A small network was shown many inputs. Here are its activations along a few directions, one row for each input.
Each table varies a few parts of the input and shows all the possible inputs, shuffled.
A made-up example of a description, with smaller parts first: one of 4 places along a line, together with either a single point or one of 9 places around a ring or (one of 2 separate values, together with one of 8 places around a ring).
Shared parts are said once, and a part with two or three values counts as separate values.
In the rows, 128 means zero.

Other details of the inputs shift rows strongly along three fixed directions, in all tables alike. That doesn't count.

Rows:
row 1: [168 173 139 124 119 154  97 107 121 107 115 162 119]
row 2: [170 143 147 103 142 160 115 139 113 113 118 156 115]
row 3: [152 158 124 134 132 157 115 127 123  95 139 151  73]
row 4: [ 74  74  92 149 114  92 166 135 146 173 175  49 173]
row 5: [131 143  82 161 153 139  92 150  62 103 204 129 166]
row 6: [ 95  75 105  93  77 131 127 140 113 117 209 133 191]
row 7: [147 152 129 114 149 151 121 119 122 105 135 172  83]
row 8: [ 88  90 132  97 102 109 200 110 190 169  98  82 100]
row 9: [127 151 126 151 128 125  77 172 116  85  83 157  89]
row 10: [166 166 147 132 115 156 107 101 122 109 130 174 107]
row 11: [ 95  98  91 112  56 143 105 133 115 134 192 131 206]
row 12: [136 124 122 142 159 131  98 125  65 105 212 158 185]
row 13: [140 157 141 157 174 115 155 108 141 147  86  74  89]
row 14: [111 132 151 163 182  80 133 139 133 144  39 116 105]
row 15: [ 75  69 162 118  99  91 151 147 184 160  38  91 137]
row 16: [127 107 122  80  38 155 126 130 179 132 127 147 121]
row 17: [140 146 144 139 189 117 167 116 135 163  83  98 100]
row 18: [167 148 147 101 143 152 108 126 118 104 118 156 115]
row 19: [136 149 144 138 191 109 160 101 139 155  82  97 100]
row 20: [173 168 143 128 111 151 115 108 118 104 130 170 108]
row 21: [118 135 111 197 188  85 155 114  83 144 180  70 162]
row 22: [109  91 104  63  71 151 142 148 180 129 132 146  98]
row 23: [138 114 139 170 204  85 146 122  88 163 170  91 195]
row 24: [ 89 106 129 107  35 132  94 156 168 112  75 161 138]
Description of these inputs: one of 4 places along a line, together with either a single point or one of 5 places around a ring.
Changing only the place on the line of 4 turns row 24 into row 9. The same change can be made to row 1. Which row results?
> row 13
Which other rows does row 11 become when the place on the ring of 5 takes its other values? List them by row number.
> row 1, row 10, row 16, row 20
Which other rows does row 4 become when the place on the line of 4 takes its other values? List them by row number.
> row 16, row 22, row 23
Start at row 18 and move only the place on the ring of 5, one step at a time. The first step leads to row 2. Which rows follow, in order?
> row 23, row 6, row 12

Rows:
row 25: [169 168 145 153 163 122 111 120 114 113 115 172 104]
row 26: [108 103 125 132 162 113 152 101 111 160 186  87 178]
row 27: [103 110 174 120 131 108 158 123 196 164   8  85  90]
row 28: [110 118 117 166 132 103 142 111 104 145 166  73 184]
row 29: [ 94 101  93  82  68 149  83 171 127  93 126 176 153]
row 30: [ 97 104 133 168 137  82 140 120 104 138 161  99 184]
row 31: [110 109 111 127 162 109 165 107 106 165 180  93 180]
row 32: [110 124  84  80  55 168 103 133 130 105 164 162 140]
row 33: [179 181 141 158 153 150 114 119 107 117 123 142 102]
row 34: [192 160 148 130 168 156 136 122 110 121 139 146  94]
row 35: [108 118  97  85  55 171  91 127 136  99 169 156 138]
row 36: [ 78 100  46  94  91 154 109 186 134  75 182 141  71]
row 37: [164 165 141 148 169 121  88 152 107 112  86 162 113]
row 38: [181 186 131 150 158 141 111 112 113 121 121 146 103]
row 39: [143 107 136  52  59 177 146 136 175 107 134 141  85]
row 40: [ 87 109 116 157 148  86 143 113 103 150 154 115 187]
row 41: [164 157 152 152 164 124  90 153  95  94  84 151 112]
row 42: [ 94  88 155 114  70 116 176 121 200 165  77  99 102]
row 43: [146 115 165  94 126 125 209  97 213 191  62  74  68]
row 44: [ 92 100 123 171 145  89 116 154 102 152 136  95 193]
row 45: [156 165 155 153 174 128 104 109 102 102 115 171 107]
What do these inputs look like to the network?
> either a single point or (one of 4 places along a line, together with one of 5 places around a ring)
